These are the activations of a small network on made-up records, seen along a few directions, one row for each record.
After each row come some of the record's fields: TIBO, MIT, SUZOF, DUD, PON.
Other fields move the rows too, some of them a lot.
Strong random noise was added to every row along 22 fixed directions; ignore it. To show where, here is one row again and again, with new noise each time:
-108  -108  113  -552  286  229  94  -83  170  -116  -54  -168  -137  20  212  117  -126  -248  96  -119  -147  162  -84  -133  -110  -45  -91  -292  228  175  -290  151  212  -509  -463  2  -161  -56  -64  350  -394
-1  9  -19  -6  54  24  104  -39  -258  -383  196  -194  -284  -156  -171  -340  -497  -190  -93  52  -581  -364  164  366  17  173  -244  244  85  -149  18  75  35  304  -70  232  301  223  -57  -68  -163
179  238  2  -232  233  -45  -37  -55  -266  59  210  -44  -454  6  -407  -53  0  415  -81  -81  371  -340  -152  45  192  242  126  306  -172  -104  -160  -22  -193  311  -124  -15  -88  281  228  -231  -30
175  121  105  164  -176  -128  -51  253  366  42  -319  289  91  -103  -76  -3  459  -100  -116  131  -209  103  -401  1  125  18  307  -451  -39  44  -119  -121  -334  -448  -245  -315  -369  -279  -387  -206  33
-104  85  -216  98  -131  -23  -66  102  -59  -63  -123  30  -70  121  -52  210  124  -77  232  192  -80  239  -215  158  487  238  -68  -55  36  291  -151  273  329  174  -145  -38  -77  243  22  68  -74
-33  170  -176  -164  -9  86  61  252  -25  212  92  63  22  320  -111  393  39  116  554  163  331  281  -82  -87  239  63  3  22  -10  238  168  230  131  36  35  57  -155  154  -28  -84  -1
206  86  103  -232  280  128  264  424  347  23  321  27  274  -310  -17  -86  -218  -364  -267  65  -448  -187  293  419  22  -49  47  9  174  208  357  -195  -454  -81  218  187  -539  126  15  -286  207
-85  -76  157  -29  469  -11  548  -277  57  -317  -79  -346  88  -184  -259  -86  -160  -244  348  4  -325  -155  -307  175  21  -39  -239  -105  127  -80  62  -353  -134  -609  -29  32  -13  -502  -19  -140  204
-116  267  -98  -88  -13  68  -549  19  -142  -245  -97  301  -107  31  278  -20  103  -235  484  33  -25  -116  -575  57  -20  398  -266  38  132  -87  -282  157  -78  188  -209  176  364  -284  -220  164  -342
3  -127  95  196  355  -49  156  -3  -97  -216  -29  -47  -17  -61  -208  84  -101  -345  -37  -43  -98  245  111  201  -261  237  221  13  -11  94  -182  -2  6  67  -287  4  -38  356  259  274  -258
186  348  -355  -57  -41  -163  -29  4  305  -229  -14  11  491  340  -94  535  43  471  -338  -169  303  84  70  105  -132  -253  262  210  -124  254  -176  22  -56  -65  -142  194  -426  -371  -370  162  144
215  248  103  224  -26  -190  298  -38  -236  -116  -286  94  -229  36  -526  52  -130  18  -310  -175  -459  -29  -169  206  137  -127  123  12  42  -249  248  -104  -39  197  -245  94  -60  111  -128  -12  -69
271  -67  146  -206  -112  3  115  94  -173  293  -363  201  -340  -24  -451  114  -117  -238  -476  124  -521  -153  -221  -100  237  99  -270  -299  -341  -78  -39  73  -33  199  -237  -130  -20  237  -128  28  10
-3  -12  -213  -230  281  233  -123  11  -352  249  199  56  -74  20  -175  -19  54  -222  -93  187  -182  -49  73  218  443  20  -337  49  -26  278  300  -59  148  393  182  -47  -115  476  204  33  99
179  -116  86  134  -192  -301  180  188  -216  -39  -39  -136  109  177  -534  23  -90  300  2  -283  -274  -195  -172  188  24  111  296  26  -366  -1  -33  -80  160  322  -122  1  -287  213  30  -73  18
-81  175  -408  -154  197  -177  5  40  -106  90  301  -94  170  234  145  -26  267  140  457  -343  631  -112  209  -239  -222  -164  106  240  175  53  -7  -170  -148  35  330  126  -166  140  87  -124  132
33  56  -117  -329  313  289  -130  -244  69  178  132  -29  -35  -192  -152  -6  33  245  -565  370  217  -246  127  125  302  -229  -330  -29  -267  136  82  -67  -16  -236  243  -257  99  -361  -82  -88  157
161  46  -95  672  -122  -95  -195  -160  321  158  162  388  191  -72  470  -205  241  -114  89  32  440  284  238  -203  -189  -64  341  69  422  289  61  -67  -277  -6  203  -149  -121  92  74  116  254
180  28  354  459  -328  3  -436  32  159  83  -157  545  58  -309  343  -365  15  -162  -250  147  190  95  -250  62  71  319  123  -163  279  30  -431  -181  -345  192  125  -373  -9  18  242  165  14
12  98  84  -137  236  -127  216  -234  -1  -304  -22  -292  -307  -322  -276  -55  -77  155  18  -190  -84  -451  -269  102  21  72  -14  86  -59  -240  -127  -65  -203  -232  -236  88  143  -384  110  -12  -48
-215  -242  -1  -83  32  245  -41  -26  286  -159  -175  -74  128  -246  57  49  -35  -82  -614  297  -258  299  52  145  322  -106  -27  -338  -19  185  -216  -102  105  -291  -115  -516  -219  39  144  94  20
56  149  -113  -203  336  34  211  -26  28  -100  197  -138  263  73  129  -117  -322  102  -151  -222  -152  -104  129  302  284  -219  -56  5  516  247  50  -133  97  -39  155  63  -429  -126  110  34  19
194  -89  17  154  -158  67  -126  -13  -205  367  -258  469  243  188  -152  -169  166  -363  -216  -28  -237  66  -307  -200  133  -136  -114  -359  -200  174  17  -264  81  61  173  -477  -198  423  -299  150  98
-104  -120  44  -61  -231  55  109  -127  -162  -152  23  -202  45  195  100  -176  -344  38  277  97  -196  107  22  74  161  -65  -355  21  420  -3  -60  -225  178  65  84  79  -27  -64  54  -4  218

-243  -199  75  152  52  -181  95  -335  -67  -193  -291  -258  -269  -115  54  -331  189  -122  21  102  226  42  -45  -130  -25  169  -140  -155  43  -164  -704  -100  180  -334  -35  -272  324  -32  97  -88  -79
(TIBO vid; MIT gulam; SUZOF fav; DUD vunu; PON leka)
-276  -220  -250  -203  391  -59  141  -44  122  104  43  -89  178  159  320  59  5  -140  531  -322  28  -41  -286  -495  -89  47  -94  -97  130  9  -14  -69  -53  -83  80  -70  -231  -46  237  -261  216
(TIBO vid; MIT gulam; SUZOF fili; DUD mig; PON leka)
-77  -143  345  174  -86  221  -81  -240  1  -295  -129  216  54  261  64  -73  -334  -74  130  -34  30  455  -290  -324  -529  35  165  59  100  -287  -155  -340  -205  -79  -336  -190  40  201  -132  80  -45
(TIBO vid; MIT gulam; SUZOF fav; DUD daf; PON renaf)
16  7  138  -32  -351  -11  -37  295  -83  131  260  -25  345  -281  -57  -156  49  -245  401  -89  393  -394  46  61  -247  9  -100  12  -284  3  -3  -206  -183  -134  608  46  168  135  36  221  58
(TIBO gul; MIT gulam; SUZOF zumu; DUD mig; PON lol)
145  356  -88  104  334  -123  -20  -139  -6  334  -109  205  -170  -174  -137  31  505  -13  -133  76  375  -190  -128  162  291  -21  -69  6  -70  127  103  98  6  -97  232  102  101  -296  -28  -102  -1
(TIBO pev; MIT gulam; SUZOF fav; DUD daf; PON renaf)
198  -22  188  355  -93  -28  6  -472  158  90  -141  234  88  179  44  -27  20  -32  98  112  551  106  -242  -342  -328  81  -71  122  -178  96  -389  -90  -5  -249  80  -65  144  -118  -286  45  271
(TIBO gul; MIT gulam; SUZOF zumu; DUD vunu; PON renaf)
289  -307  465  -301  455  -118  381  301  41  611  -146  20  -87  -75  -109  38  -362  -222  -212  -66  -344  -298  78  81  -112  236  -153  -442  -234  132  29  400  336  33  73  217  -16  -324  144  -96  -340
(TIBO gul; MIT gulam; SUZOF zumu; DUD gupor; PON leka)
-229  -106  -537  113  83  -298  -403  -38  99  -54  29  -114  31  -110  371  201  386  154  132  -2  131  -184  38  -60  -45  209  -92  159  -24  25  -75  204  -65  405  12  258  177  -518  365  -39  210
(TIBO gul; MIT gulam; SUZOF zumu; DUD mig; PON leka)
-66  350  -190  -193  516  245  -34  402  138  -414  499  -97  260  -322  -16  274  -287  -248  12  169  176  -53  284  635  34  339  166  365  57  268  -21  214  -348  105  59  240  -98  171  325  210  -311
(TIBO pev; MIT tek; SUZOF zumu; DUD vunu; PON leka)
107  351  -394  -205  -150  -169  -475  155  -271  -218  169  -18  14  122  64  -331  306  268  -192  -17  -137  -470  13  371  191  -20  -116  150  196  -111  -161  -184  -229  306  44  213  -75  -273  -324  -194  -18
(TIBO gul; MIT gulam; SUZOF zumu; DUD vunu; PON renaf)
-138  -305  -38  303  528  -51  263  -335  -219  80  179  -216  -123  252  -85  -143  -223  95  124  91  -78  78  307  -18  -326  -47  -41  228  56  -122  429  -13  254  215  48  271  199  -107  193  -386  124
(TIBO somi; MIT gulam; SUZOF zumu; DUD mig; PON renaf)
-71  142  -17  -58  -140  60  224  206  -117  -37  -119  -99  -270  -285  -340  -175  308  -353  -78  309  127  82  153  -15  129  -88  28  -270  -67  -201  -176  -132  -337  -579  48  -423  157  369  -108  46  -177
(TIBO leg; MIT tek; SUZOF fili; DUD mig; PON leka)
-34  287  177  -153  -55  214  21  213  166  66  -139  288  115  -208  4  -158  42  -67  -371  -190  -119  -58  -265  65  187  -385  184  -241  13  -140  253  -173  -52  -333  225  -320  -214  139  -243  -127  -239
(TIBO gul; MIT gulam; SUZOF zumu; DUD vunu; PON renaf)
-269  186  19  -179  -11  100  30  135  -18  -417  -227  51  121  -68  -213  267  -60  -224  173  -161  -32  39  -365  27  -265  15  19  56  -370  -247  -161  -38  -36  -232  -75  -22  219  82  -236  153  -331
(TIBO pev; MIT vanan; SUZOF fav; DUD gupor; PON renaf)
-120  86  -89  178  -215  -8  -30  139  -21  22  -179  155  -103  -134  -46  148  149  -114  79  -197  -196  54  -177  -91  120  -88  204  -172  -193  -26  269  351  232  17  -102  -98  203  242  -76  239  -378
(TIBO leg; MIT vanan; SUZOF netal; DUD vunu; PON renaf)
-191  -135  -366  25  295  -144  -121  -58  -99  125  -71  98  265  341  258  129  446  -330  -138  -381  151  386  388  -334  -555  -289  160  75  89  44  96  -258  69  273  51  120  -247  525  67  60  80
(TIBO vid; MIT gulam; SUZOF fav; DUD vunu; PON leka)
16  89  -315  174  -63  -224  -71  -146  72  142  -169  3  224  -178  -111  358  383  200  -314  -360  155  -261  99  -23  -15  -385  139  -54  -507  162  234  326  333  -47  172  16  232  -319  -78  500  -148
(TIBO leg; MIT vanan; SUZOF netal; DUD vunu; PON renaf)
104  -69  59  35  -232  44  0  -48  231  257  94  4  -87  -228  115  28  183  -182  -87  254  24  -78  262  -22  -39  -77  -209  139  -131  142  215  21  -71  9  192  259  56  40  15  -49  385
(TIBO somi; MIT gulam; SUZOF zumu; DUD daf; PON leka)
29  22  225  -23  -120  71  -298  35  215  138  30  101  -419  -231  163  -12  312  108  -340  208  21  62  91  104  -24  99  142  116  -35  -46  96  132  -28  166  -245  206  -11  35  109  -173  -44
(TIBO somi; MIT gulam; SUZOF zumu; DUD gupor; PON leka)
-123  87  -165  -6  -277  180  -93  -246  -300  -98  -422  178  401  310  -221  385  8  -215  232  37  -209  268  -587  -54  248  -263  -478  -133  -131  31  95  -284  224  -76  60  -145  74  -170  -277  545  196
(TIBO pev; MIT tek; SUZOF fav; DUD mig; PON renaf)
171  -271  34  -204  201  348  -305  -378  -230  271  4  217  -312  169  -41  -250  -97  -96  -310  295  -335  -137  -153  -396  -99  -72  -367  -238  -186  -79  133  -9  -50  -59  -288  -312  277  -138  -374  50  -42
(TIBO gul; MIT gulam; SUZOF zumu; DUD daf; PON leka)
34  141  81  -83  190  -24  422  33  -13  -409  -7  -319  260  -207  -271  200  -244  -392  -27  128  -94  -29  241  539  -55  93  -287  216  0  86  -215  -148  -136  -170  150  364  36  -38  97  247  91
(TIBO leg; MIT vanan; SUZOF netal; DUD daf; PON leka)
-101  -134  69  76  -129  126  -286  -432  -302  -203  108  -15  -158  -8  67  -468  8  -108  175  55  -43  -98  -382  33  106  143  -264  114  255  -17  -259  -469  -20  107  -93  -130  -41  182  63  -19  249
(TIBO somi; MIT gulam; SUZOF zumu; DUD vunu; PON lol)
-54  382  -93  -134  -56  -9  226  91  -3  240  -188  43  -248  -439  10  135  150  -127  35  137  79  -98  -54  75  657  -231  -337  -109  475  -170  386  -106  -349  -73  396  51  64  -272  423  -33  269
(TIBO gul; MIT gulam; SUZOF zumu; DUD vunu; PON renaf)
-183  189  -362  -151  75  172  -225  17  224  77  -74  262  119  -223  280  426  94  -115  -65  -200  243  11  -217  -338  232  -95  10  -44  -89  138  46  259  -125  11  55  -228  20  119  196  401  -78
(TIBO pev; MIT gulam; SUZOF fav; DUD vunu; PON renaf)
-474  12  -267  393  -111  -220  251  106  147  -181  -121  -239  132  -248  52  61  262  44  250  19  344  187  -11  86  478  127  123  142  1  8  -117  -46  144  64  474  -233  -27  355  500  -415  322
(TIBO leg; MIT tek; SUZOF fili; DUD vunu; PON leka)
255  76  -76  103  -84  -93  114  108  227  117  108  34  349  -123  -63  14  70  -11  192  69  -127  -256  -97  65  144  -91  3  -127  -12  228  216  -67  -315  -298  170  -9  -206  -492  -214  17  310
(TIBO pev; MIT gulam; SUZOF fav; DUD vunu; PON leka)
-32  11  115  98  -127  118  252  88  36  -177  -137  104  -47  35  -96  141  -538  -262  -187  149  -115  319  26  -28  78  197  -75  104  80  -71  -219  49  -68  222  -48  -97  -10  588  127  -17  44
(TIBO vid; MIT gulam; SUZOF fili; DUD vunu; PON leka)
-344  135  182  -11  367  346  -286  -177  328  -173  6  192  -93  -88  333  43  61  131  -196  196  225  350  -164  125  -7  82  34  303  49  -122  137  -54  78  74  31  49  25  -12  55  -593  6
(TIBO leg; MIT vanan; SUZOF netal; DUD daf; PON leka)
71  -288  -63  454  -194  -238  -8  -70  -145  -24  62  -91  154  106  -73  -213  376  -5  397  -127  -213  123  -92  -7  87  66  285  -94  65  236  65  -215  93  54  -127  -215  -271  241  83  134  221
(TIBO vid; MIT tek; SUZOF fili; DUD gupor; PON leka)
-68  67  -140  124  146  -68  -170  -140  -196  -179  17  -119  102  -274  -367  162  86  214  -92  242  436  -258  -4  211  -58  158  -138  234  -480  -216  -124  -131  -321  100  203  -75  520  -437  212  124  118
(TIBO vid; MIT gulam; SUZOF fili; DUD vunu; PON leka)
-190  106  128  -245  12  48  -41  153  216  -300  -327  67  -33  -188  -230  273  24  146  -265  -182  -88  -52  -483  -65  -137  21  225  -17  -440  -411  -163  -151  -282  -160  -283  -195  -62  -88  -44  -201  -150
(TIBO somi; MIT gulam; SUZOF fav; DUD daf; PON renaf)
12  -75  62  348  -474  -381  301  491  -21  33  -354  19  209  19  -234  117  -83  -212  48  29  -240  19  91  38  -124  112  8  -196  -232  -222  -57  55  4  175  240  107  161  -7  -87  -190  70
(TIBO pev; MIT tek; SUZOF zumu; DUD vunu; PON famip)

Which values does each new row have?
23  480  -209  161  -216  56  -466  218  -196  -62  -141  416  105  134  -175  357  376  36  104  199  76  174  -416  212  210  62  52  180  -104  -100  252  -70  -306  376  -87  80  24  -49  -138  89  -3
(TIBO somi; MIT gulam; SUZOF zumu; DUD daf; PON leka)
68  -408  116  312  -80  -96  -252  270  -229  90  -67  45  387  -117  -185  182  163  -178  113  146  -110  228  67  203  -114  287  149  -241  -196  107  44  -207  -246  354  -48  -209  -11  -60  552  537  68
(TIBO vid; MIT tek; SUZOF fili; DUD vunu; PON leka)
-24  299  -224  -183  419  -91  102  -257  -462  -401  82  -300  -423  217  -325  -101  11  231  218  -220  275  -176  -206  23  116  205  104  194  131  -147  -516  23  -21  -84  -420  -95  85  199  3  102  -386
(TIBO leg; MIT tek; SUZOF fili; DUD vunu; PON renaf)
-244  42  36  -231  224  -23  69  -13  -94  129  -213  -26  -354  37  51  -63  331  168  -221  -317  56  291  76  -253  32  -403  282  -205  282  -325  221  -189  74  -148  -148  -194  -186  164  147  -239  -235
(TIBO pev; MIT vanan; SUZOF fav; DUD gupor; PON leka)
-339  265  -45  -272  -210  37  317  293  -94  -180  -136  -183  -114  132  129  -83  -176  -151  339  197  403  333  208  23  175  -28  -249  -35  473  -231  -425  -109  30  -284  309  -34  72  277  53  -244  -126
(TIBO somi; MIT tek; SUZOF fili; DUD mig; PON renaf)
161  115  -83  245  228  59  -61  -130  -80  -24  199  221  -123  102  0  -486  -184  30  -13  -11  -36  -231  -49  -108  -40  1  200  -104  22  42  -33  243  46  -213  -39  -364  226  59  -476  -87  -435
(TIBO vid; MIT gulam; SUZOF fav; DUD vunu; PON renaf)
247  -215  391  -405  -298  -274  90  437  -128  439  26  -171  -278  -125  -95  -228  207  -59  -68  -126  -117  -271  378  112  -169  87  -28  -162  -24  -47  -119  -64  30  194  68  344  -204  189  212  -79  -41
(TIBO vid; MIT gulam; SUZOF fav; DUD gupor; PON leka)
206  -124  56  -38  -380  -227  32  169  -373  481  -330  149  -6  439  -153  -103  -162  241  -2  17  -91  -174  9  -373  -82  -157  -313  -383  -93  -339  9  7  116  201  217  -66  291  -483  -308  -130  13
(TIBO pev; MIT tek; SUZOF zumu; DUD vunu; PON leka)
7  11  63  45  -252  -247  113  132  26  -74  -114  -125  31  136  -113  46  114  -9  341  -108  -277  -113  -188  203  -1  103  -47  45  -134  52  10  144  341  66  -50  424  -33  -116  -291  -183  2
(TIBO vid; MIT gulam; SUZOF fav; DUD vunu; PON renaf)
221  71  -64  189  61  -214  -20  -124  -427  -159  17  -150  -294  -275  -473  -82  83  24  -71  -105  0  -423  -51  158  45  190  111  49  -205  -132  -171  72  -220  116  -229  -101  357  -6  228  520  -279
(TIBO gul; MIT gulam; SUZOF zumu; DUD vunu; PON leka)
-122  250  -187  58  342  -35  -84  -60  41  -205  -164  194  173  263  15  326  12  220  89  -195  396  251  -509  -128  198  262  227  160  -63  36  -334  5  -21  186  -133  -220  -229  159  106  -161  0
(TIBO vid; MIT tek; SUZOF fili; DUD vunu; PON leka)
149  -64  203  -235  -111  168  -152  -37  219  284  -48  213  -176  -81  -12  48  -114  384  -475  -96  31  -132  -183  -316  -12  -167  155  -121  -216  -132  147  2  -124  -7  -134  -244  -160  -107  -18  -121  26
(TIBO gul; MIT gulam; SUZOF zumu; DUD vunu; PON renaf)
-40  -158  -30  -49  -317  -13  -173  96  -202  -20  -159  -17  -258  202  -266  19  28  315  -168  262  -150  99  -228  -23  391  285  -13  -10  -296  -88  -323  -3  97  364  -220  -298  -85  326  70  -269  124
(TIBO pev; MIT tek; SUZOF fav; DUD gupor; PON renaf)
18  -333  -294  199  230  -183  -405  201  -341  160  45  34  71  98  -86  -291  422  -161  -273  319  -271  -64  183  304  136  396  -53  -214  -244  234  -269  30  158  488  1  -236  10  166  91  -165  -66
(TIBO vid; MIT gulam; SUZOF fili; DUD vunu; PON leka)
92  -179  384  -149  336  53  20  -20  69  505  -63  188  -253  -142  233  -40  -90  -227  -157  -132  201  11  62  -141  -131  163  -14  -188  -34  149  -107  355  351  50  52  63  81  127  265  119  -390
(TIBO gul; MIT gulam; SUZOF zumu; DUD gupor; PON leka)
-351  70  -403  115  442  145  181  -331  113  -460  26  -123  -42  -187  36  156  -291  100  -135  -203  -51  2  -348  -294  308  -80  233  78  124  -120  38  12  -273  -161  -261  -525  -49  122  383  81  -11
(TIBO somi; MIT gulam; SUZOF zumu; DUD gupor; PON leka)
